These are the activations of a small neural network, seen along a few directions. Each row is one input.
Each table varies a few parts of the input and shows all the possible inputs, shuffled.
Descriptions start from the smaller parts, as in this example, which fits no table here: one of 2 separate values, together with either a single point or one of 9 places along a line or (one of 4 places along a line, together with one of 8 places around a ring).
Shared parts are said once, and a part with two or three values counts as separate values.
In the rows, 128 means zero.

Other details of the inputs vary at random and push rows far along three fixed directions, the same in every table; ignore that.

Rows:
x1: [180 130 160  87 126  98 135 128 137 158 127]
x2: [191 110 127 118  68 168  97 116 121 162 125]
x3: [103 152 164 126 109 106 175 117 159 127 167]
x4: [139 137  90 195 106 152 138 120 130 107 177]
x5: [107  90 136  87 175  90 105 146 115 112  91]
x6: [129 121 120 179  75 167 143  98 132 119 166]
x7: [176 114 168 102 145 107 139 132 136 163 133]
x8: [114  99 126  94 180  85 111 146 115 108  80]
x9: [ 54 137 121 152 172  79 146 134 136  62 107]
x10: [164 146 161 113 174 117 146 140 123 175 126]
x11: [111 147 173 149 118 105 183  99 149 125 147]
x12: [128 157 137 139 116  79 169 116 156 104 167]
x13: [181 156 148 102 150  96 131 138 133 156 124]
x14: [176 107 180 100 125 104 139 120 135 168 122]
x15: [103  91 110  98  94 175  75 130 103 128  73]
x16: [188 148  99 140 123 169  93 149 112 160 136]
x17: [117 124 112 176  87 176 148 113 134 130 173]
x18: [114  85  83 123 145 167  76 149  91 123  97]
x19: [188 123  98 150 135 170 101 145 107 165 145]
x20: [101  85 111 117 125 184  82 132  91 132  77]
x21: [187 142 108 129 105 173 101 128 112 162 125]
x22: [125 173  94 180 100 166 138 122 131 116 164]
x23: [ 40 119 128 110 135  81 136 131 141  70 134]
x24: [114 159 161 132 107  99 175 109 161 117 153]
x25: [111  90  90 101 114 166  67 144 101 121  95]
x26: [112 174 146 170 161 100 178 130 148 119 160]
x27: [ 96  91 138  85 179  98 108 151 113 123  95]
x28: [184 126 149 114 163  93 133 142 129 155 141]
x29: [177 126 109 144 130 184 111 139 101 176 137]
x30: [115 106 129  74 156  83 103 142 120 102  82]
x31: [132 156  93 200 112 161 147 116 127 114 159]
x32: [186 144  99 134 119 172  96 145 110 163 138]
x33: [112 126 128 175  71 182 153 101 130 140 155]
x34: [169 125 175  82 121 106 128 127 137 168 135]
x35: [178 151 154  98 146  99 133 135 132 157 124]
x36: [ 87 108 149  88 182 113 119 146 111 131  74]
x37: [111 137 129 179  76 186 156  98 130 140 145]
x38: [111 107  85 108 129 169  70 149  94 120  90]
x39: [198 154  97 147 121 162  94 140 115 150 122]
x40: [116 132 156 147 125  93 176 114 152 118 173]
x41: [120 137 168 125  78  90 174  94 162 116 148]
x42: [120 141 158 127 101  91 167 112 164 110 170]
x43: [116 155 140 136 123  84 164 127 155 114 183]
x44: [168 126 166  82 130 108 131 137 141 167 138]
x45: [190 139 144 102 148  85 121 144 137 144 142]
x46: [ 45 128  89 148  99 169 114 122 118  80 114]
x47: [102  98 128  91 187  91 106 157 113 118  95]
x48: [177 117 168 101 142 109 147 125 135 164 121]
x49: [113 115  82 136 163 174  80 152  89 122  78]
x50: [ 67 124  67 162 113 142  97 139 123  62 133]
x51: [165 117 165 102 154 110 140 139 129 176 141]
x52: [117 107 124  77 163  77  93 152 122  99  93]
x53: [ 63 102  96 143  73 151 103 108 125  63 120]
x54: [130 152 138 167 144  82 175 122 153 104 163]
x55: [177 119 163 104 146 105 146 128 130 165 126]
x56: [132 150  88 175  91 153 130 125 135 111 183]
x57: [122 150  95 194 115 168 145 125 124 124 173]
x58: [163 140 183  85 119 117 139 122 137 177 110]
x59: [101 161 158 152 145 110 185 118 145 132 163]
x60: [185 137 102 158 142 176 104 149 105 167 135]
x61: [194 123 105 124  99 164  93 131 115 155 143]
x62: [106 156 147 155 147  99 180 127 145 127 173]
x63: [112 143 127 181  88 188 153 100 126 136 152]
x64: [176 147 111 127 112 185 102 133 109 172 128]
x65: [ 59 119  79 173 122 158 121 120 111  73 111]
x66: [188 160 100 144 128 174  96 146 112 160 126]
x67: [113 112  80 111 132 165  68 153  96 118  90]
x68: [123 112 122  88 171  73  88 158 125  92  91]
x69: [134 130  97 187  98 158 142 114 128 113 178]
x70: [110 146 111 160 172  93 171  93 203 139 163]
x71: [159 137 175 104 159 127 150 134 131 180 119]
x72: [105 130 171 142 117 103 177 107 151 129 169]
x73: [109 112  84 132 158 176  82 149  88 126  78]
x74: [133 136 117 161  52 162 140  92 138 113 156]
x75: [103 162 174 129 106 109 175 104 154 127 153]
x76: [180 128 164  84 122 102 136 125 142 157 123]
x77: [129 125 120 178  71 169 151  92 131 120 155]
x78: [129 153  95 196 107 163 149 114 126 118 159]
x79: [132 135 104 164  68 157 134 110 138 112 176]
x80: [185 133 151  94 140  90 125 138 135 150 142]
x81: [ 33  94 152 120 124  92 150 115 140  83 113]
x82: [131 160 136 143 121  77 167 118 157  99 167]
x83: [ 90 102 142  86 183 106 114 151 109 129  87]
x84: [ 42 121 150 111 106  86 146 107 146  71  93]
x85: [191 116 108 141 115 173 111 125 108 164 130]
x86: [172 139 161 112 162 109 144 132 126 169 122]
x87: [110 118  86 112 134 173  73 146  94 120  80]
x88: [ 61 118 118 147 166  70 137 138 139  55 126]
x89: [170 134 167 109 155 112 146 130 128 171 119]
x90: [115 156 115 164  76 182 145 110 138 128 157]
x91: [102 114 142  73 154  95 106 140 121 114  72]
x92: [104  96 108 100 105 177  71 132  99 124  79]
x93: [111 104 133  70 152  86 103 139 121 105  81]
x94: [ 52 103 104 163  87 165 125 102 118  81  93]
x95: [ 40 148 124 123 152  87 143 134 138  70 116]
x96: [122  96  76 137 157 159  69 159  95 114  95]
x97: [184 158 146 107 155  94 129 140 134 151 124]
x98: [ 44 121 124 114 139  78 136 134 140  67 134]
x99: [ 53 111 125 133 152  80 152 123 134  64 116]
x100: [133 163 135 150 125  75 164 122 159  96 165]
x101: [ 72 111  68 175 123 145 116 124 116  61 118]
x102: [175 130 116 120 100 184 102 135 111 175 135]
x103: [177 135 110 123 107 181  99 136 109 172 138]
x104: [108 135 171 122  85  95 169 105 161 126 164]
x105: [170 132 171 107 151 116 148 128 133 170 115]
x106: [159 125 175 101 153 123 147 137 131 180 129]
x107: [104  79 157  80 141  96 117 124 120 118  61]
x108: [102 111 155  71 142  98 104 128 121 113  64]
x109: [101  89  97 119 138 182  83 144  90 133  85]
x110: [174 140 115 101 177  97 121 112 188 178 129]
Each input here is: one of 2 separate values, together with either a single point or (one of 6 places around a ring, together with one of 9 places along a line).
Changing only the choice among 2 separate values turns x59 into x64. The same change can be made to x55. Which row results?
Answer: x1
Changing only the choice among 2 separate values turns x84 into x94. The same change can be made to x16. Which row results?
Answer: x60
Changing only the choice among 2 separate values turns x75 into x63. The same change can be made to x22. Which row results?
Answer: x49
Which other rows does x7 become when the choice among 2 separate values takes its other values? List them by row number.
Answer: x42
A walk changes only the place on the line of 9. It starts at x100 and steps to x82. List the rest of the walk in order.
Answer: x12, x30, x93, x1, x76, x74, x41
Which other rows does x9 become when the place on the line of 9 takes its other values? List them by row number.
Answer: x11, x31, x65, x78, x86, x89, x94, x105

Rows:
x111: [146 124 133  88 155 102 107 157 113 131  94]
x112: [ 84 118 147  83 134  91 122 133 118  93  92]
x113: [143 151 147 164 106 152 154 122 130 147 163]
x114: [ 70 131  81 160  92 150 130 125 138  74 144]
x115: [ 88 114 124  93 151  83 119 136 141 100  93]
x116: [141 149 130 162 111 147 158 127 131 156 169]
x117: [152 157 138 154  89 139 143 122 136 132 167]
x118: [180 143 176 102 141  81 139 126 153 158 128]
x119: [ 68 141 141 156 103 129 172 107 131  96 149]
x120: [173  88 131 158  85 120 149 108 139 128 188]
x121: [127 127  97 152  77 166 116 101 126 112 124]
x122: [117 103  95  90 164 116  74 144 117 112  85]
x123: [207  98 103 103 160 175  66 152  91 190  61]
x124: [199 153 143 138  84 158 124 127 130 181 170]
x125: [138 112  71 154 105 214  93 138 103 142 117]
x126: [ 79 121 125 119 170 104 123 144 118 110 121]
x127: [ 73 104 148 101 158 101 122 128 138 113  89]
x128: [165 169 159 163 134 110 192 120 149 153 174]
x129: [126 113 100 110 144 128  90 149 107 105  78]
x130: [143  41  77 166  92 197  87 120  92 122 127]
x131: [ 81 136  69 179 113 136 120 114 136  67 143]
x132: [117 103 123  81 135 125  87 135 102 107  63]
x133: [ 55 122 106 167  98 167 133 117 134  88 140]
x134: [ 63 129  82 172 125 158 132 124 129  83 152]
x135: [ 93 125 114 104 157  96 114 144 135  92 123]
x136: [ 55 117 103 161  88 164 141  94 133  93 130]
x137: [179 151 162 120 185  90 153 140 132 161 141]
x138: [228 152 168 104 181 110 137 151 118 205 146]
x139: [160 161 165 140  98 105 169 105 171 151 181]
x140: [226 156 119 171 132 164 138 119 131 193 171]
x141: [170 132  93 160 127 179 114 121 123 164 151]
x142: [185 146 173  80 152  76 140 150 136 176 136]
x143: [117 123 105 173 104 175 118 112 126 125 124]
x144: [ 51 138 167 113 149  44 161 126 156  60 118]
x145: [104 123 113 149  86 183 125 114 108 133 136]
x146: [143  87 122  85 150 154  78 132  96 153  49]
x147: [ 87 112 156  64 139  84 115 136 120 111  90]
x148: [129 152 205  80 137  37 189 106 176 139 150]
x149: [123 137  81 156 106 159 103 133 116 113 156]
x150: [ 96 117 123 104 156  78 120 137 137  93  87]
x151: [157 159 156 153 126 111 188 111 163 166 178]
x152: [138 123 135 111 160 125 122 152 108 145 100]
x153: [119 129 109 172 106 178 121 121 116 119 127]
x154: [136 112 148  63 132 115 107 136 124 137  94]
x155: [123 178 140 167 132  76 186 116 162  95 193]
x156: [135 112 155  89 156 120 120 132 108 142  80]
x157: [ 52 146 146 114 171  37 158 139 147  59 138]
x158: [151 149 165 144 113 136 155 124 136 169 167]
x159: [108 121 109 145  89 188 128 112 119 128 134]
x160: [200  96 123  61 138 167  45 161  98 179  69]
What is each input in this table made of?
Answer: one of 2 separate values, together with either a single point or (one of 4 places along a line, together with one of 6 places around a ring)
Changing only the choice among 2 separate values turns x128 into x129. The same change can be made to x125. Which row results?
Answer: x114
Changing only the choice among 2 separate values turns x136 into x148. The same change can be made to x123. Which row results?
Answer: x150
Which other rows does x156 become when the choice among 2 separate values takes its other values? List them by row number.
Answer: x132
Which other rows does x139 become when the place on the ring of 6 takes its other values? List them by row number.
Answer: x117, x118, x124, x144, x160
